These are the activations of a small neural network, seen along a few directions. Each row is one input.
Each table varies a few parts of the input and shows all the possible inputs, shuffled.
A made-up example of a description, with smaller parts first: one of 2 separate values, together with either a single point or one of 9 places along a line or (one of 4 places along a line, together with one of 5 places around a ring).
Shared parts are said once, and a part with two or three values counts as separate values.

Other details of the inputs shift rows strongly along two fixed directions, in all tables alike. That doesn't count.
To show where, the next rows are all for the same input, with only those details redrawn:
[ 1.23  1.13  0.74  0.04  2.06 -0.19 -0.55 -0.03  0.37  2.67 -2.43]
[ 2.24  1.39  0.46  0.52  3.70 -0.06 -1.37 -0.33  0.84  3.38 -2.00]
[-2.09  0.04  1.71 -0.76 -3.75 -0.43  3.10  0.40 -1.09  0.82 -4.12]
[ 1.54  0.94  0.39  0.39  2.41 -0.08 -0.80  0.05  0.20  2.79 -2.00]
[ 4.54 -2.09 -2.64  3.37  2.60  2.15 -3.98  2.47 -2.25  1.24  3.59]
[ 2.11  1.27  0.51  0.42  3.46 -0.06 -1.22 -0.27  0.66  3.36 -2.16]
[ 3.05 -2.66 -2.31  3.37 -0.04  2.22 -2.34  2.93 -3.06  0.25  3.11]
[ 2.33 -0.72 -0.81  1.75  1.48  1.05 -1.63  1.38 -1.24  1.65  0.46]

Table:
row 1: [-0.73 -1.47 -1.09 -0.62 -1.49  0.93  0.27  0.43 -0.80 -1.39  1.81]
row 2: [ 1.23 -0.19 -1.07  0.91  0.49  0.10 -1.72  0.06  0.67 -1.12  3.12]
row 3: [-1.18  4.87  2.59 -3.38  3.42 -2.19  0.54 -3.90  4.58  1.47 -5.17]
row 4: [ 0.65  2.95  1.13 -1.66  4.58 -0.70 -1.52 -2.02  2.81  1.02 -1.62]
row 5: [-4.41 -0.81  0.85 -2.48 -6.26 -0.48  4.59 -0.55 -0.68 -2.41 -1.87]
row 6: [ 0.68  2.54  0.58 -0.85  4.40 -1.00 -1.27 -2.03  2.58  0.20 -0.84]
row 7: [-3.70  0.29  1.67 -1.43 -4.27 -1.88  3.42 -0.78  0.50 -2.12 -1.36]
row 8: [ 2.89 -2.28 -1.81  3.61  0.28  1.41 -2.35  2.53 -2.11  1.34  3.75]
row 9: [-2.02  4.39  3.32 -4.58  4.78 -2.71  1.62 -4.32  4.63  3.28 -5.91]
row 10: [-0.88  3.86  2.68 -2.72  2.82 -2.47  0.26 -3.28  4.19  2.08 -3.33]
row 11: [ 0.30  2.83  1.70 -1.47  4.23 -1.63 -1.25 -2.04  3.44  1.91 -1.00]
row 12: [ 0.34  1.18  0.14  0.01  1.23 -1.12 -0.77 -1.04  1.81 -0.44  1.19]
row 13: [ 4.14 -4.36 -5.33  4.00  1.75  3.24 -4.38  2.74 -2.77 -2.97  9.33]
row 14: [-4.33 -3.39 -0.09  0.63 -9.38 -0.03  3.66  2.38 -3.33 -5.11  2.20]
row 15: [-4.60 -1.37  0.91 -1.16 -7.37  0.02  3.99  0.81 -2.11 -4.31 -0.94]
row 16: [-4.19 -1.27  0.41 -0.86 -8.09  0.06  3.96  0.55 -1.88 -4.74 -0.55]
row 17: [ 2.30 -2.01 -1.57  2.52 -0.55  1.65 -1.32  2.10 -2.65  0.38  1.73]
row 18: [ 3.65 -1.66 -2.93  2.02  5.71  1.59 -4.11  0.65 -0.38  0.01  5.69]
row 19: [-0.33 -0.36 -0.46 -0.59  1.55 -0.42  0.30 -0.95  0.61 -0.62  1.06]
row 20: [-4.21 -1.61  1.47 -1.38 -6.76 -0.49  5.31  0.79 -2.07  0.52 -4.32]
row 21: [-0.55 -1.43 -1.15  0.38 -3.03  1.50 -0.43  1.26 -1.49 -3.14  2.58]
- What do these inputs look like to the network? => one of 3 separate values, together with either a single point or one of 6 places around a ring
- The inputs of row 7 and row 19 match in every part but the choice among 3 separate values. If row 8 is changed in the same way as row 7 into row 19, which row does it become? => row 20
- A walk changes only the place on the ring of 6. It starts at row 1 and steps to row 9. List the rest of the walk in order. => row 18, row 19, row 13, row 5
- Which other rows does row 16 become when the choice among 3 separate values takes its other values? List them by row number. => row 12, row 13

Table:
row 22: [-5.14  0.50  1.10 -3.08 -2.99 -2.44  2.33 -2.13  2.51 -3.91  0.44]
row 23: [-2.67  2.36  2.92 -2.76 -0.53 -1.59  2.18 -1.85  1.05  0.30 -5.34]
row 24: [ 1.31  2.64  1.75 -0.76  4.03 -1.46 -1.73 -1.91  3.04  3.14 -1.53]
row 25: [ 1.32 -1.72 -1.97  2.07 -2.09  0.87  0.01  1.39 -1.58 -0.70  1.38]
row 26: [-0.16  0.20  1.28 -0.78  2.18 -0.61  0.30 -0.10  0.54  2.43 -0.79]
row 27: [-1.06 -0.39  0.67 -0.99  1.45 -0.11  1.07 -0.10 -0.87  1.30 -2.10]
row 28: [ 2.19  1.24 -0.75  1.40  0.30  0.50 -1.42  0.39  0.75 -0.70  0.72]
row 29: [-0.17 -0.32 -0.15  0.30 -0.96  1.85 -1.25  1.87 -1.49 -2.80  1.53]
row 30: [ 4.80  1.53 -1.43  2.39  7.59 -0.46 -4.19 -0.80  1.87  3.54  1.23]
row 31: [-0.33  1.36 -0.31 -2.58  6.69 -1.11  0.47 -4.09  3.40 -0.16  1.10]
row 32: [-0.31  0.17  0.24  0.67 -2.53 -0.36  1.04  0.12 -0.20 -0.59 -1.09]
row 33: [ 0.77  1.97  0.56 -0.21  2.48  0.24 -1.99 -0.10  0.69 -0.33 -0.59]
row 34: [-3.07  2.30  2.46 -2.39 -2.39 -0.93  2.30 -1.25  0.94 -0.65 -4.75]
row 35: [ 4.48  0.77 -2.18  0.22  7.54  1.61 -4.28 -0.73  0.95  2.70  0.73]
row 36: [ 4.38  3.72  0.18  0.43  7.92 -0.56 -5.30 -1.99  4.17  4.06  0.85]
row 37: [ 4.83  0.38 -1.98  2.23  7.13  0.48 -3.44 -0.38  1.25  3.73  1.61]
row 38: [ 1.76  1.29 -0.30 -0.90  6.55  0.18 -1.34 -1.74  1.39  4.12 -2.35]
row 39: [ 1.14 -0.83 -0.67  3.29 -2.37  0.63 -1.45  2.32 -1.91 -2.90  3.05]
row 40: [-0.46 -0.35  0.68  1.87 -2.70 -0.89  0.71  1.12 -1.40 -1.85  0.07]
row 41: [ 1.16 -1.98 -1.47  4.02 -4.42  1.38 -1.26  3.04 -2.90 -3.73  4.45]
row 42: [ 1.56 -3.94 -3.97  1.54 -2.44  3.61 -0.99  2.73 -4.01 -2.01  3.23]
row 43: [-3.02  0.92  1.87 -2.46 -1.46 -1.17  2.92 -1.21  0.00  0.80 -5.13]
row 44: [-2.00  2.69  2.95 -1.00  0.29 -3.03  2.42 -1.75  1.65  1.67 -5.15]
row 45: [-1.30 -2.24 -2.32 -0.74  0.09  0.61  0.84 -1.08 -0.36 -4.73  4.92]
row 46: [ 1.44  0.22 -0.55  0.11  3.76  0.28 -1.77  0.02 -0.47  1.03 -0.34]
row 47: [ 1.37 -1.30 -1.13  1.51 -3.16  1.70 -1.39  1.77 -1.28 -1.55  3.60]
row 48: [-0.66 -1.33 -0.60  0.59 -2.28  0.29  2.47  0.53 -1.07  0.52 -1.25]
row 49: [ 0.04  1.97  0.34 -1.69 -0.04  1.00 -0.23 -0.83  0.92 -0.45 -2.23]
row 50: [-3.62  0.25  0.34 -2.62  1.29 -2.63  0.84 -2.07  2.88 -0.52  0.91]
row 51: [-0.57 -1.00  0.78 -0.16 -1.03 -0.20  0.58  1.12 -0.97  0.19  0.70]
row 52: [-0.58  0.51 -0.23 -1.01 -2.13  1.42  0.29  0.28 -0.67 -1.69 -0.99]
row 53: [ 2.69  1.31 -0.06  0.03  6.96  0.67 -3.97 -0.36  1.32  1.25  0.22]
row 54: [-2.56 -0.15  0.75 -2.93 -1.53  0.45  3.85 -0.94 -0.29  1.22 -4.75]
row 55: [-0.25  0.28  1.10  0.77  0.55 -0.96  0.63  0.54 -0.37 -0.09 -0.98]
row 56: [ 1.15  0.17 -0.63  2.12 -1.31  0.36 -1.13  0.98 -0.48 -1.28  1.54]
row 57: [-3.00 -0.89  1.67 -1.43 -3.78 -0.98  3.59  0.06 -0.94  1.59 -2.26]
row 58: [ 0.20  1.05  1.15 -0.05 -0.03  0.03 -1.19  0.55  0.83 -0.26  0.87]
row 59: [ 1.86  0.14 -1.21  0.32  2.58  1.16 -2.35 -0.29  0.01  0.62  0.17]
row 60: [ 1.28  0.28  0.26  1.17 -0.10  0.27 -2.27  1.00  0.12 -0.39  2.32]
row 61: [-2.73 -0.25  1.55 -1.66 -2.92 -1.11  3.39 -0.51 -0.03  2.41 -2.90]
row 62: [ 3.60  2.05  0.63  0.37  7.32 -0.43 -4.33 -0.65  2.70  2.94  1.23]
row 63: [-3.50  0.35  1.76 -1.03 -3.58 -1.83  4.50 -0.60 -0.11  1.27 -4.46]
row 64: [-3.20  0.11  2.31 -1.78 -3.90 -1.80  3.51 -0.42 -0.24  0.69 -3.33]
row 65: [-0.01 -2.88 -1.57  2.98 -4.31  0.55  0.73  2.46 -3.15 -2.01  2.62]
row 66: [ 0.93 -1.06 -1.42  1.56 -1.11  0.25  0.05  0.93 -1.28 -0.41  0.68]
row 67: [-1.25 -0.99  0.30  1.12 -2.11 -0.67  2.07  0.50 -1.23  0.68 -1.11]
row 68: [-0.04 -1.19 -2.75  0.26 -0.62  1.70 -0.78 -0.59 -0.17 -6.78  7.33]
row 69: [-0.34 -2.98 -1.35  0.93 -1.95  2.03 -0.10  2.53 -3.54 -2.36  1.88]
row 70: [ 1.83 -1.72 -2.48  0.52 -0.53  2.67 -1.55  1.27 -1.72 -1.28  1.60]
row 71: [-3.31  0.66  1.96 -2.28 -3.34 -0.73  3.00 -0.84 -0.21 -0.68 -4.44]
row 72: [-0.32 -0.41 -0.42 -1.46  1.36  0.89  1.13 -0.61 -0.35  1.80 -2.45]
row 73: [ 2.69  1.32 -0.14 -0.20  3.34 -0.17 -2.35 -1.14  2.06  2.51  0.73]
row 74: [-5.43  0.35  1.33 -3.48 -2.65 -2.94  2.74 -2.44  2.54 -2.63 -0.42]
row 75: [ 0.71 -0.44  0.34  0.75 -0.24 -0.29 -1.22  0.60 -0.28  0.25  1.36]
row 76: [-2.21  0.54  1.71 -2.45 -1.65 -1.18  3.39 -1.22  0.83  2.92 -3.66]
row 77: [-0.35 -0.95  0.72  1.18  0.34 -0.42  0.97  1.16 -1.11  0.31 -0.07]
row 78: [-1.05 -3.00 -1.04  0.43 -2.00  1.60  1.41  1.45 -3.17 -0.29  0.31]
row 79: [-0.96  1.17  0.35 -0.95 -1.15  0.46  0.13 -0.21  0.14 -0.89 -1.79]
row 80: [ 0.35 -2.04 -0.52  2.73 -2.76  0.64 -0.21  2.55 -2.43 -2.76  2.64]
row 81: [ 4.25  3.46  0.54  1.41  8.57 -1.48 -3.99 -2.04  3.48  3.65 -0.79]
row 82: [-0.02  1.67 -0.39 -2.13  4.76 -0.78 -0.35 -3.89  3.19 -2.60  2.36]
row 83: [-1.34  2.18  1.80 -1.35 -1.72 -1.71  2.38 -1.64  1.85  0.42 -4.65]
row 84: [-2.04  2.41  2.90 -2.45 -1.27 -2.12  1.92 -2.21  2.59  2.19 -4.35]
row 85: [-0.42 -0.08 -0.39 -1.08 -1.35  1.07  0.36 -0.21 -0.71 -0.75 -1.59]
row 86: [-0.65 -2.03 -0.20  2.07 -2.23 -0.28  1.67  1.69 -2.36 -0.34  0.51]
row 87: [ 0.33 -3.46 -1.50  1.16  0.06  2.51 -0.31  2.80 -3.51 -1.14  2.66]
row 88: [ 1.35 -2.52 -1.90  1.51 -3.50  1.74 -0.61  1.87 -1.68 -1.07  3.48]
row 89: [ 0.61 -3.72 -3.08  1.60 -2.63  2.48 -0.54  2.58 -3.87 -1.95  3.00]
row 90: [ 4.48  2.99 -0.38  1.56  6.04  0.17 -4.24 -0.88  2.58  1.65  1.09]
row 91: [-2.59  4.05  3.97 -1.73 -0.44 -2.49  2.26 -1.76  2.67  0.01 -5.17]
row 92: [-2.02  1.82  2.16 -2.79 -1.39 -1.81  2.82 -1.85  1.86  2.62 -4.42]
row 93: [ 0.66 -1.71 -0.31  1.19  0.28  0.07 -0.45  1.39 -1.24  1.45  2.02]
row 94: [ 1.41 -1.56 -1.40  0.60 -0.87  1.06 -0.26  0.90 -0.80  0.95  1.95]
row 95: [-4.73  1.56  1.16 -3.24 -2.88 -2.42  2.02 -2.39  3.11 -4.17  0.47]
row 96: [ 1.33  0.32  0.37  0.15  2.00 -0.43 -1.20 -0.23  0.62  2.28  0.41]
row 97: [ 0.18  1.10  0.69 -0.68 -1.50  0.26 -0.06 -0.18  1.13  0.23  0.01]
row 98: [ 1.31 -2.64 -1.75  0.81 -0.83  1.60 -0.15  1.55 -1.36  1.40  2.76]
row 99: [ 0.77 -3.64 -2.26  2.25 -3.80  1.39 -0.50  2.70 -3.12 -0.76  4.15]
row 100: [ 1.09 -0.89 -0.44  1.77 -2.36  1.03 -1.64  1.63 -1.02 -1.26  3.38]
row 101: [ 1.84 -1.73 -1.97  3.26 -1.59  0.82 -1.50  1.80 -1.67 -1.39  2.94]
- What do these inputs look like to the network? => one of 4 places along a line, together with either one of 2 separate values or (one of 3 separate values, together with one of 6 places along a line)
- The inputs of row 85 and row 52 match in every part but the place on the line of 4. If row 81 is changed in the same way as row 85 into row 52, which row does it become? => row 41
- The inputs of row 54 and row 42 match in every part but the place on the line of 4. If row 50 is changed in the same way as row 54 into row 42, which row does it become? => row 74
- The inputs of row 73 and row 47 match in every part but the place on the line of 4. If row 24 is changed in the same way as row 73 into row 47, which row does it become? => row 100
- Which other rows does row 92 become when the place on the line of 6 takes its other values? List them by row number. => row 51, row 64, row 94, row 96, row 99
- Which other rows does row 26 become when the place on the line of 6 takes its other values? List them by row number. => row 57, row 61, row 76, row 93, row 98
- Which other rows does row 82 become when the choice among 2 separate values takes its other values? List them by row number. => row 22
- Which other rows does row 39 become when the choice among 3 separate values takes its other values? List them by row number. => row 33, row 60

Table:
row 102: [-2.62  0.49  1.39 -2.68 -4.22 -0.09  2.81 -0.37  0.45  1.17 -3.67]
row 103: [ 5.52  0.88 -2.12  1.88  5.42  1.36 -4.40  0.27  0.15  1.60  1.24]
row 104: [ 0.94  3.83  2.70 -1.47  4.20 -1.01 -1.41 -1.40  3.12  3.39 -4.79]
row 105: [ 2.59 -1.80 -2.30  1.80 -1.57  1.74 -2.01  1.72 -1.37  0.21  3.29]
row 106: [ 2.57 -3.54 -2.94  2.06 -0.20  1.01 -1.14  2.16 -1.60  0.00  3.96]
row 107: [ 2.36  1.17  0.50  1.39  6.38 -0.36 -1.93 -0.81  1.12  2.23 -1.01]
row 108: [-1.00 -0.61  0.76  0.62 -0.35 -0.14  0.36  1.46 -1.94 -0.02  0.17]
row 109: [-0.86  2.21  1.91 -1.02  2.99 -3.20  1.91 -2.09  2.98  3.15 -4.38]
row 110: [ 3.68 -0.50 -1.78  2.45  2.72  0.83 -2.91  1.34  0.27  2.21  4.29]
row 111: [-4.50  0.27  2.31 -2.63 -6.89 -1.11  5.69 -1.32 -0.24 -0.35 -5.65]
row 112: [ 0.67 -0.70  0.92  2.00 -0.69 -1.07  0.00  1.11 -1.26 -0.28 -0.12]
row 113: [-1.96  0.84  1.96  0.14 -5.38 -0.75  2.39  0.89 -0.97 -0.92 -3.47]
row 114: [ 2.42  1.73  1.49  0.84  5.30 -1.16 -3.25 -0.42  1.87  3.16 -0.56]
row 115: [ 0.47 -2.75 -2.55  0.26 -0.49  2.16 -1.75  0.93 -1.13 -7.01  8.93]
row 116: [-1.14  4.18  3.67 -3.59  0.95 -1.48  1.02 -2.71  2.70  3.29 -7.00]
row 117: [-7.64  1.91  2.39 -4.52 -6.20 -3.37  5.15 -3.75  2.83 -5.24 -2.55]
row 118: [ 1.17 -2.94 -2.14  2.56 -2.13  2.56 -1.87  2.75 -5.02 -2.55  3.54]
row 119: [-3.90 -1.13  1.37 -1.78 -3.39 -1.78  3.63  0.51 -1.44 -0.01 -2.36]
row 120: [ 2.45  0.37 -1.09 -1.45  6.68 -0.07 -2.59 -1.61  1.40  3.92  0.86]
row 121: [-0.50 -1.94 -0.94  1.71 -7.95  2.38  1.39  3.29 -3.49 -2.81  1.48]
row 122: [-1.80 -1.41 -0.54 -0.51 -4.00  1.44  2.59  0.78 -2.50 -1.76 -2.89]
row 123: [-1.74  2.08  1.22 -2.66  1.06 -0.36  2.96 -2.60  1.65  2.48 -5.16]
row 124: [-1.60 -3.47 -1.28  0.41 -5.70  1.23  1.39  2.66 -1.87 -0.37  2.56]
row 125: [ 3.29 -0.76 -1.48  2.51  6.30  0.68 -2.16  0.03  0.06  2.20  2.87]
row 126: [ 0.59 -3.54 -1.98  3.20 -2.13  1.03 -1.59  3.10 -2.54 -0.33  5.00]
row 127: [ 4.38  1.37 -0.86  0.03  7.32  1.70 -4.56 -0.86  0.29  2.71  0.33]
row 128: [-0.92 -2.53 -3.34  0.03 -0.62  1.38 -0.66  0.65 -0.75 -6.87  7.33]
row 129: [-0.10  3.90  0.72 -3.10  6.20 -1.98 -2.75 -4.04  6.22 -1.58  1.50]
row 130: [-0.03  3.40  2.76 -0.57  3.88 -2.61 -0.12 -1.92  3.73  4.39 -3.00]
row 131: [-2.19  0.31  1.28 -0.16 -2.93  0.31  3.20  0.14 -1.90 -1.30 -4.03]
row 132: [-2.89 -1.04 -2.00  0.59 -6.60  0.07  0.22 -0.22  0.07 -7.76  6.14]
row 133: [ 1.14  3.08  1.55 -0.23  3.46 -0.82 -0.51 -1.07  2.01  2.19 -4.37]
row 134: [-4.62 -0.09  2.02 -2.99 -3.91 -1.73  6.01 -1.68 -0.04  0.35 -5.53]
row 135: [ 4.29  1.64 -0.28  3.31  5.33 -0.68 -4.01  0.66  1.49  2.35  1.91]
row 136: [ 1.48 -4.92 -3.28  1.57 -2.85  3.89 -1.10  2.41 -4.36 -1.84  5.14]
- What do these inputs look like to the network? => one of 5 places around a ring, together with either a single point or one of 6 places around a ring
- The inputs of row 120 and row 134 match in every part but the place on the ring of 5. If row 118 is changed in the same way as row 120 into row 134, which row does it become? => row 131
- List by row number the other rows that have the place on the ring of 5 in common with row 110. => row 105, row 113, row 121, row 130, row 132, row 135
- A walk changes only the place on the ring of 6. It starts at row 133 and steps to row 112. List the rest of the walk in order. => row 109, row 106, row 111, row 103
